A small network was trained on made-up records. Each row is its average activation on records with the value named, seen along a few directions.
Related values have similar rows: they may be neighbours, one step apart, or belong to one group.
In the rows, zero is written as 500.
Strong random noise was added to every row along 18 fixed directions; ignore it. To show where, here is one row again and again, with new noise each time:
[545 535 526 543 484 497 581 435 550 552 659 618 495 407 360 460 559 477
 541 526 429 530 491 490 554 427 516 492]
[603 449 495 602 551 465 403 583 494 558 380 558 509 557 486 495 726 352
 353 335 615 402 552 344 525 682 519 651]
[506 575 563 551 640 559 503 486 479 518 515 654 298 377 309 514 537 634
 457 624 466 540 516 563 413 496 242 592]
[570 578 463 652 570 449 544 391 429 355 529 616 560 523 655 277 553 475
 521 417 465 539 417 546 494 500 375 404]
[487 386 530 494 542 595 455 458 539 491 270 479 363 565 576 550 412 549
 378 409 664 446 721 562 464 596 678 538]
[579 595 581 434 396 574 585 333 404 358 479 369 612 427 653 439 268 450
 445 444 602 491 442 539 689 371 704 401]
[387 554 491 426 472 473 418 470 445 584 649 488 504 461 577 548 612 512
 432 546 368 430 592 599 403 461 543 275]
[543 678 536 458 540 486 501 636 238 635 619 524 524 321 423 540 512 481
 488 503 470 577 297 465 590 459 303 677]
[430 533 410 399 444 554 448 610 417 506 530 560 592 485 666 700 480 588
 474 592 435 486 540 514 455 688 463 421]
[423 514 499 533 524 491 474 407 593 413 465 355 427 557 437 515 563 426
 612 452 348 474 564 404 486 219 507 338]
[658 575 379 579 547 419 490 474 411 483 560 532 442 350 307 539 515 473
 589 547 360 469 433 493 418 499 340 678]
[459 530 439 474 452 502 510 296 379 601 646 466 519 608 500 470 535 412
 442 547 496 599 365 594 458 593 561 472]
[511 429 438 706 606 407 605 533 650 507 773 693 440 369 502 486 526 596
 481 319 502 460 625 487 402 477 578 573]
[256 484 658 480 556 555 536 334 554 521 578 458 356 606 440 531 535 540
 423 491 620 674 505 400 528 379 475 462]
[444 463 301 695 649 527 479 749 633 567 402 462 571 492 341 574 388 562
 511 459 543 567 476 456 303 618 484 687]
[520 654 447 425 569 756 498 311 397 523 179 495 360 279 102 577 434 442
 496 489 510 500 606 560 583 640 436 613]
[509 339 410 534 386 449 525 417 401 525 334 537 466 541 575 326 572 404
 554 385 593 443 603 592 563 824 607 516]
[443 577 501 459 531 673 531 558 392 558 256 595 597 592 551 377 411 495
 578 521 571 725 385 581 621 648 384 519]
[671 545 656 473 388 517 477 470 409 534 509 537 493 403 484 478 603 360
 353 559 558 364 518 485 694 480 583 494]
[350 541 589 408 462 360 391 458 510 431 608 340 614 421 671 472 297 569
 414 577 648 537 529 585 396 417 542 481]


Segos, 9 values:
b2: [510 438 498 427 515 590 566 567 379 496 282 453 388 588 456 556 582 612
 479 471 424 482 476 388 551 601 433 384]
b9: [456 423 584 418 458 442 486 577 496 393 475 512 373 554 651 529 470 628
 613 651 464 448 546 589 472 414 340 432]
b8: [455 535 523 411 444 491 586 693 476 442 538 354 627 342 569 473 381 757
 534 561 389 428 429 513 461 382 515 235]
b4: [471 508 442 166 440 378 342 508 531 575 547 599 568 477 561 550 642 566
 680 475 324 459 614 503 389 639 388 555]
b7: [473 428 564 409 334 500 557 697 462 500 480 487 531 373 578 525 453 570
 496 565 558 387 486 492 620 657 492 504]
b6: [426 537 361 584 486 516 560 555 487 343 509 369 643 350 502 513 414 486
 463 357 602 354 402 461 531 641 460 478]
b3: [643 636 537 442 649 506 396 319 547 588 690 763 445 468 489 569 707 446
 343 432 361 414 715 563 427 423 543 409]
b1: [431 469 440 321 472 530 605 589 411 563 502 466 492 498 494 584 426 736
 687 504 311 559 467 574 448 449 488 399]
b5: [671 470 553 592 467 388 423 390 499 271 454 546 416 553 556 506 699 350
 482 648 433 315 574 444 553 415 391 417]
The values of Segos form 3 separate groups.
Question: List the group mates of b1, in the order listed.
Answer: b9, b6, b5
Question: List the group mates of b2, in the order listed.
Answer: b3

Tuza, 9 values:
w9: [512 606 576 424 730 544 445 367 529 401 467 485 604 564 669 451 452 609
 215 202 738 513 474 468 381 552 531 518]
w5: [237 435 483 706 496 305 505 594 308 576 418 275 391 484 295 292 493 338
 757 565 533 686 429 510 628 270 328 519]
w6: [409 603 423 542 434 476 563 512 372 510 706 588 494 249 480 467 605 373
 593 442 365 393 470 597 640 489 348 445]
w3: [688 407 498 607 403 409 553 403 464 350 423 590 575 605 703 415 585 396
 555 425 528 507 568 308 659 560 663 462]
w4: [637 505 386 498 318 600 715 241 377 271 583 340 475 678 721 400 279 406
 613 553 434 479 148 656 603 547 511 439]
w7: [386 323 420 500 323 264 549 418 343 568 617 312 574 603 444 505 531 520
 573 551 553 635 344 300 441 746 557 556]
w1: [482 655 325 488 612 618 263 555 249 635 119 448 517 408 344 818 526 352
 459 466 409 531 771 475 473 490 596 532]
w2: [430 538 303 480 431 456 409 275 493 419 317 277 700 464 410 460 393 356
 603 468 486 517 613 551 435 564 693 388]
w8: [509 418 591 575 298 268 405 372  66 475 385 201 238 392 392 570 428 504
 413 955 523 515 534 545 470 408 469 425]
The values of Tuza form 3 separate groups.
Question: List the group mates of w8, in the order listed.
Answer: w3, w4, w7
Question: List the group mates of w9, in the order listed.
Answer: w5
